Each row below holds a small network's activations on one input, seen along a few directions.
In each table, some parts of the input vary, and every possible input appears once, in random order.
A made-up example of a description, with smaller parts first: one of 4 places along a line, together with either a single point or one of 9 places around a ring or (one of 3 separate values, together with one of 8 places around a ring).
Shared parts are said once, and a part with two or three values counts as separate values.
In the rows, 128 means zero.

Other details of the inputs shift rows strongly along two fixed directions, in all tables alike. That doesn't count.
To show where, the next rows are all for the same input, with only those details redrawn:
[119 130 157 127  97 117 138 137 155 101 113]
[142 135  32 167 123 147 116 156 108 139 169]
[ 96 138  84 127 151 150 116 118 126 103 115]
[143 134  28 167 123 147 118 156 108 139 172]
[120 131 163 126  95 116 139 137 157  99 112]
[ 95 134 153 113 125 130 130 117 151  88  93]
[ 95 139  79 128 153 152 115 118 124 103 117]
[117 132 155 124 101 121 136 134 155 100 110]

Table:
x1: [179  68 130 127 103  90 126 122 116 151 137]
x2: [ 95 157 104 127 193 165 117 121 126 151 125]
x3: [128  98 177  81 125 113 149  81 130 117 118]
x4: [178 101 101 124  80 112 164 134 152 158 173]
x5: [117 148  81 115 157 138 100 104 103 110 109]
x6: [120 145 160 121 133 133 102 103 109 124 102]
x7: [132 133 147 142 128 140 142 166 136 152 151]
x8: [187 123 154 182  69 115 157 195 116 177 192]
x9: [164 129  58 173 106 143 117 169  62 180 188]
x10: [ 74 144  28 113 192 163  91 112  72 114 117]
x11: [ 93 138 157  94 122 127 121 122 117 117  86]
x12: [162 148  64 178 150 156 107 143  94 168 177]
x13: [120 128 158 130  86 110 149 159 151 121 128]
x14: [128 119 186 133  86 101 136 144 112 121 134]
x15: [103 125 177 118 133 119 114 104 111  88 104]
x16: [140  79 141 104 163 114 138 109 166 129 103]
x17: [115 146 193 110 117 124 126 114 116 131  92]
x18: [132 128 158 135  82 112 141 147 156 109 124]
x19: [140  80 149  85 126  94 126  98 146 122  82]
x20: [141 142 182 131 126 118 140 137 164 117 128]
x21: [174 127 109 175  45 110 153 198 133 181 183]
x22: [125 147 166 109  98 109 125 132 129 138  98]
x23: [123 143 164 133 155 131 126 110 127 109 118]
x24: [ 89 155  52 121 185 161 103  94 122 113 106]
x25: [119 146 164 130  98 113 124 122 166 137 108]
x26: [132 103 157  70 114 113 150  91 143 118 110]
x27: [142 126 129 165 128 126 140 162 106 141 171]
x28: [194  94 132 141  99 111 166 140 131 160 195]
x29: [213 134 127 173  29  86 123 183 127 179 178]
x30: [ 98 148 167 114 114 118 134 121 157 138  94]
x31: [116 147 199 123 140 132 140 124 135 134 105]
x32: [100 134 190 116 143 129 144 145 154 107 119]
x33: [119 114  86  93 193 161 137  87 134 129 142]
x34: [102 138 114 140 182 154 113 114 103 102 130]
x35: [124 138  13 145 157 154  91 132  74 123 152]
x36: [125  84  72 104 165 125 126  94 145 133 100]
x37: [114 145 106 127 164 142 100  96  90 112 116]
x38: [114 132 186 121 141 130 136 135 157  93 117]
x39: [144  78 150 110 158 110 135 100 138 127 106]
x40: [105 157 106 133 188 162 103 110 135 140 126]
The inputs of x21 and x11 match in every part but one. If x24 is changed in the same way as x21 into x11, which row does it become?
Answer: x5
Describe the family of inputs behind these rows.
Answer: one of 5 places around a ring, together with either one of 2 separate values or one of 6 places around a ring
Which other rows agree with x6 in the place on the ring of 5? List them by row number.
Answer: x1, x3, x9, x14, x15, x17, x37
Which other rows does x26 become when the choice among 2 separate values takes its other values? List them by row number.
Answer: x19
A walk changes only the place on the ring of 5. It starts at x31 and steps to x17. List the rest of the walk in order.
Answer: x22, x30, x2

Table:
x41: [120 114 169  93 119 114 134 103 139  88  98]
x42: [ 95 117  38 110 183 162 115 104 120 132 116]
x43: [ 82 151 180 124 118 126 127 136 155  88 105]
x44: [102 131 194 106 140 133 154 115 143 114 116]
x45: [162 101  99 138  86 106 129 148 115 149 150]
x46: [ 91 167  59 141 159 171 106 134 116 122 123]
x47: [120 116 183 118 134 118 130 101 138  97  99]
x48: [104 103 163  98 127 112 152 113 158 100  97]
x49: [104 100 152  96 129 119 137 108 133  96  92]
x50: [165 149 145 169  42 102 132 184 120 137 153]
x51: [117 121 196 112 148 123 131 122 132 102 106]
x52: [160 158 118 171  60 109 135 181 127 153 149]
x53: [168 125 125 154 116 115 125 155 107 155 159]
x54: [116 121 167  97 129 112 144 105 161  93 105]
x55: [116 121 182 119 141 120 141 106 159  99 104]
x56: [103 146  68 125 189 181 117 112 104 149 142]
x57: [169 119 112 158 106 116 118 136 113 148 154]
x58: [164 129 122 151 121 119 124 154 122 166 153]
x59: [161 135 122 149  98 122 139 153 115 179 168]
x60: [158 104 120 130  79 101 135 149 140 157 139]
x61: [160 126 105 154 115 119 120 134 127 160 147]
x62: [103 138  44 132 205 174 100  92 115 133 124]
x63: [159 124  96 128 102 113 122 133 130 151 144]
x64: [110 126 180 117 165 130 138 121 146 106 111]
x65: [ 87 150 183 122 108 125 121 134 135  82  97]
x66: [103 137  31 107 192 168 107  92 118 123 122]
x67: [165 129 125 154  92 116 136 154 102 170 176]
x68: [167 117  99 133  94 110 122 135 114 140 151]
x69: [107 140  66 130 210 174 106 116 112 139 130]
x70: [106 127 195 103 133 132 143 113 124 110 112]
Describe the family of inputs behind these rows.
Answer: one of 5 places around a ring, together with either a single point or one of 5 places along a line
The inputs of x69 and x58 match in every part but the place on the ring of 5. If x46 is changed in the same way as x69 into x58, which row does it become?
Answer: x52
Which other rows agree with x41 in the place on the ring of 5? List them by row number.
Answer: x47, x49, x51, x65, x70
A walk changes only the place on the line of 5. It starts at x45 and steps to x68. List the rest of the walk in order.
Answer: x57, x53, x67

Table:
x71: [ 93 135 164  95 163 140 130  97 131 102  98]
x72: [116 140  48 139 169 154 102 130  92 141 136]
x73: [148 132 151 133 111 120 135 139 125 140 142]
x74: [137 132 135 130 129 130 132 137 138 137 139]
x75: [109 118 156  88 157 129 131  89 140 109  89]
x76: [133 128 127 134 120 124 129 146 134 132 130]
x77: [135 128 126 140 119 124 129 133 121 117 140]
x78: [143 131 136 143 108 118 130 143 143 125 136]
x79: [149 105 131 126 119 117 136 122 134 138 130]
x80: [135 126 129 143 126 127 130 138 136 142 138]
x81: [ 87 128 159 108 162 139 130 100 142 105  92]
x82: [141 138 136 130 127 128 129 134 129 141 137]
x83: [130 135 127 131 103 127 126 133 125 133 130]
x84: [139 121 147 142 111 120 138 137 127 137 142]
x85: [134 127 128 139 122 126 132 136 135 116 136]
x86: [134 128 129 133 115 124 121 142 113 132 132]
x87: [147 110 130 121 100 107 137 128 139 138 136]
x88: [118 147  44 144 172 156  99 119  96 133 138]
x89: [130 135 121 133 110 126 132 138 140 135 130]
x90: [149 110 128 125 115 115 130 123 136 127 133]
x91: [138 121 145 133 104 115 136 149 123 127 139]
x92: [137 128 130 130 128 133 136 137 133 132 146]
x93: [ 90 135 149 102 139 135 131 103 131 103  97]
x94: [114 147  37 138 163 159 104 121  98 143 136]
x95: [136 128 132 142 122 127 127 131 117 142 137]
x96: [136 128 132 135 100 120 142 143 141 130 138]
x97: [102 139 150 113 142 131 115 105 125 101  98]
x98: [ 92 127 148 105 154 136 128 116 136 102  96]
x99: [145 105 122 121 118 113 132 132 130 135 133]
x100: [143 130 144 143 113 119 132 138 132 145 136]
Describe the family of inputs behind these rows.
Answer: one of 5 separate values, together with either a single point or one of 5 places around a ring
The inputs of x77 and x93 match in every part but the choice among 5 separate values. If x78 is changed in the same way as x77 into x93, which row does it become?
Answer: x89
